Each row below holds a small network's activations on one input, seen along a few directions.
Each table varies a few parts of the input and shows all the possible inputs, shuffled.
Descriptions start from the smaller parts, as in this example, which fits no table here: one of 8 places around a ring, together with either a single point or one of 9 places around a ring or (one of 3 separate values, together with one of 6 places along a line).
Shared parts are said once, and a part with two or three values counts as separate values.
(in the rows, 128 means zero)

Other details of the inputs shift rows strongly along two fixed directions, in all tables alike. That doesn't count.
To show where, the next rows are all for the same input, with only those details redrawn:
[177 141 142  68 123 100 142 106 135 126 154 170  49  98  83]
[ 91 121 131 129 124 155  60 113 161 184  95  99 151 127 108]
[ 76 129 104 191 117 196  52 140 155 172 137 105 160 153 123]
[113 140 102 178 115 180  89 143 141 142 174 139 115 144 115]
[161 147 119 121 117 136 131 128 131 119 183 171  62 119  96]
[149 152  99 166 112 166 125 148 127 113 213 174  70 137 106]
[107 114 154  78 129 119  69  91 165 191  65  99 138 107  96]

Table:
R1: [ 85 133 142 130 104 146 112 123 139 145  90  94 198 136 145]
R2: [188 130 156  56 140  89 146 104 141 133 140 166  50  92  79]
R3: [109 146 118 175 102 169 143 152 121 105 162 132 165 153 151]
R4: [174 133 142  69 118  69 173  94 100 104 142 175 110 117 126]
R5: [187 128 139  66 155  75 175 112  99  89 109 144  65  93 123]
R6: [133 130 143  80 143  85 158 121 143 105  91 102 119 115 136]
R7: [185 138 146  70 130 101 149 110 137 124 158 176  44  99  81]
R8: [185 124 151  66 139  61 178  98 105 107 138 170 114 114 126]
R9: [119 106 164  78 151 114  77  98 171 194  66  97 139 105  93]
R10: [118 133  93 208 130 168 139 170 112  95 158  99 135 158 153]
R11: [172 143 138  72 116  79 187 115 107  84 118 136  64 107 115]
R12: [100 104 132 131 144 137 100 133 113 151  95  94 182 135 162]
R13: [126 166  96 163 105 142 168 161 118  61 181 148  95 153 153]
R14: [142 109 161  54 140  85 124 100 163 160  98 142 108  92  80]
R15: [ 77 122  93 196 134 181  84 148 114 131  97  84 175 154 165]
R16: [ 65 126 133 186 131 176  73 141 153 180 124 108 167 144 124]
R17: [159 136 102 172 131 129 161 147  95  90 206 171 136 153 152]
R18: [ 81 113 118 182 107 173 111 147 126 151 111  88 193 163 161]
R19: [120 134 142 146 142 134 120 139 140 149 154 137 115 121 110]
R20: [ 84 121  95 203 130 160  82 132 127 138 101 103 197 152 159]
R21: [130 134 136 134 124 134 152 140 126 113 142 120 159 129 140]
R22: [ 92 102 160  56 128  96  78  85 175 196  47 101 157  97  89]
R23: [181 123 150  81 123  88 197 125 106 105 139 149  90 112 126]
R24: [ 75 131 121 190 110 185 109 152 135 135 127  95 211 162 161]
R25: [145 149  92 187 111 157 172 165  99  66 186 140  88 154 143]
R26: [140 143  95 169 108 158 152 160  79  82 202 169 108 150 159]
R27: [129 130  91 199 140 145 121 142 115 106 149 135 154 146 152]
R28: [129 118 124 135 144 130 115 141 155 145 154 138 125 119  99]
R29: [112  97 160  76 148 103 108 106 120 162  55  93 173 117 148]
R30: [ 92 114 134 135 106 141 116 127 127 155  87  88 179 143 150]
R31: [151 119 140  75 150  91 140 108 111 117  72 115 105 101 130]
R32: [151 145  99 176 119 148 174 161 102  69 177 136  87 150 141]
R33: [111 139 142 143 123 141 120 132 139 149 151 150 108 124 108]
R34: [ 98 112 180  82 149 103  94  99 165 197  64 101 145 100  97]
R35: [110 103 156  86 143  97 120 104 142 152  28  57 158 117 130]
R36: [138 121 128 130 128 112 138 117 109 123 138 147 161 145 145]
R37: [ 76 131 127 133 124 133 114 131 150 127  74  82 169 147 156]
R38: [177 138 147  59 125  94 141 102 137 130 145 167  51  94  81]
R39: [108  97 160  73 141 104 104 103 120 163  50  93 173 117 148]
R40: [112 143 114 191 112 176 146 163 120 102 176 129 168 157 155]
R41: [150 153  77 195 115 143 149 146  96  73 192 172 109 143 146]
R42: [100 145  96 193 125 164 143 169 132  85 159 113 140 166 164]
R43: [179 122 153  56 144  76 161 113 150 128 148 175  65  88  73]
R44: [144 117 152  74 129  78 143  90 115 134 100 142 152 123 132]
R45: [164 144  78 205 140 138 154 157  98  73 202 166 113 141 149]
R46: [ 99 145 100 180 121 157 140 162 133  87 148 113 138 163 161]
R47: [116  98 157  95 133 106 128 116 134 164  63  78 174 120 140]
R48: [138 122 111 140 154 127 129 138 108 109 113 109 124 121 146]
R49: [120 106 161  80 156 110  76 101 170 193  67  92 143 101  95]
R50: [177 140 129  68 132  82 170 111  93  84 115 150  61  96 123]
R51: [ 72 129 147 135 119 143  78 115 154 184  98 109 155 123 113]
R52: [131 120 129 140 114 135 155 141 114 123 135 122 139 141 146]
R53: [ 91 108 132 129 128 143  97 126 112 151  87 101 181 140 161]
R54: [176 136 110 135 137  98 164 122 105  84 153 169  97 118 131]
R55: [154 133 122 118 121 123 149 136 140 114 187 186  74 116  88]
Describe the family of inputs behind these rows.
Answer: one of 5 places along a line, together with either one of 3 separate values or (one of 2 separate values, together with one of 4 places along a line)
The inputs of R2 and R49 match in every part but the place on the line of 5. If R46 is changed in the same way as R2 into R49, which row does it become?
Answer: R6
The inputs of R45 and R27 match in every part but the place on the line of 5. If R48 is changed in the same way as R45 into R27, which row does it become?
Answer: R5
Which other rows does R5 become when the choice among 2 separate values takes its other values? List them by row number.
Answer: R29

Table:
R56: [169 122 168  64 135  92 145 106 133 163 140 167  81  98  81]
R57: [127 144  91 158  98 166 153 154  80  71 154 119 116 160 173]
R58: [ 70 123 118 114 113 129  72 101 149 157  53  93 171 138 138]
R59: [ 77 121 135 122 124 120  96 114 172 159  66  79 170 139 125]
R60: [213 118 133 108 179  85 183 142 112  86 180 175  57 100 108]
R61: [170 122 127  77 163  78 138 100 126 110  70 109  65  74 104]
R62: [193 132 131  79 117  93 190 120  63  76 161 181  91 130 152]
R63: [177 125 146  81 177  82 164 136 147 104  98 123  50 100 107]
R64: [123 141 102 167  99 163 157 160  94  82 144 113 124 151 164]
R65: [118 125 134 169 134 179 127 165 131 150 208 158 116 146 109]
R66: [112 156 101 179 108 156 148 149 108  81 148 130 127 147 151]
R67: [110 115 144 131 127 133  84 111 164 182 106 116 182 133 111]
R68: [ 95  97 156 122 131 123 118 115 125 170  63  77 213 143 157]
R69: [124 133  74 173 152 152  95 139 112 106 118 103 101 128 148]
R70: [164 124 138  51 129  65 142  84 115 126 120 179 116 103 116]
R71: [105 145 113 168 110 167 104 140 167 137 142 112 130 143 116]
R72: [168 128 152  43 122  86 116  77 127 150 108 167 116  95 108]
R73: [134 129  99 174 112 142 130 134 117 117 182 174 148 148 138]
R74: [101 109 144 122 122 135  60  96 154 191  76 106 198 124 114]
R75: [131 111 137 152 127 143 171 158 112 117 160 123 165 146 162]
R76: [111 148  92 174 101 152 128 139 136 104 146 138 130 145 135]
R77: [ 94 105 151 117 142 113 108 124 161 168 108 112 199 133 126]
R78: [122 161  96 181 101 178 121 144 128  97 185 146  96 147 113]
R79: [110 117 133 140 128 115 112 117 149 160 120 129 182 141 125]
R80: [108 123 137 139 127 122 122 106 110 139  99 124 190 131 147]
R81: [111 124 124 166 118 170  89 132 120 167 166 148 137 133 116]
R82: [ 89 111 147 107 130 115  87  93 114 158  58 104 210 136 160]
R83: [151 131 159  56 113 100 132 103 136 143 108 139  48  93  84]
R84: [131 144 119 184 126 135 155 149 109 105 183 154 155 154 151]
R85: [ 95 139 129 146 123 163 107 152 177 145 134  99 142 131 114]
R86: [133 137 126 166 126 159 129 161 146 131 203 164 139 143 116]
R87: [209 116 122 117 172  79 168 129 102  89 171 170  59 106 104]
R88: [ 76 130 132 108 117 126  94 104 128 139  47  79 172 131 159]
R89: [157 119 164  38 125  91 107  88 118 169 104 164  96  92  98]
R90: [ 91 132 135 155 123 180 109 162 158 150 152 109 109 136 104]
R91: [150 121  73 214 162 155 112 155  91 103 178 148 122 137 141]
R92: [151 114 187  54 150  58 179 100 134 131 103 136 142  96 121]
R93: [153 128  63 200 159 151 108 149  83 104 186 158 111 143 153]
R94: [ 91 135 120 115 108 149  68 104 151 154  83 101 145 126 122]
R95: [102 136 113 165 120 149 136 162 161 114 157 121 136 148 126]
R96: [186 148 131  90 113  98 225 140 102  63 156 141  59 120 131]
R97: [114 149  98 174  96 186 104 154 110 114 196 153  63 145 123]
R98: [111  99 144 114 124 126 124 109 101 147  77  95 198 133 160]
R99: [141 141 170  64 134  74 182 124 143 105  96 117 105  99 123]
R100: [ 85 108 155 105 129 130 136 139 142 145  61  51 178 133 152]
R101: [176 124 134  78 172  73 151 114 141 110  85 111  56  91 102]
R102: [112 141 117 172 106 178 119 155 145 135 175 131  81 138 108]
R103: [103 145 128 151 122 129 140 137 140 116 108  99 148 138 146]
The inputs of R75 and R62 match in every part but one. If R77 is changed in the same way as R75 into R62, which row does it become?
Answer: R70
The inputs of R86 and R74 match in every part but one. If R100 is changed in the same way as R86 into R74, which row does it become?
Answer: R64
Describe the family of inputs behind these rows.
Answer: one of 2 separate values, together with one of 4 places along a line, together with either a single point or one of 5 places along a line
Which other rows does R69 become when the choice among 2 separate values takes its other values? List them by row number.
Answer: R93
Which other rows does R80 become when the choice among 2 separate values takes its other values? List them by row number.
Answer: R66
Which other rows does R56 become when the place on the line of 4 takes its other values? List them by row number.
Answer: R65, R81, R89
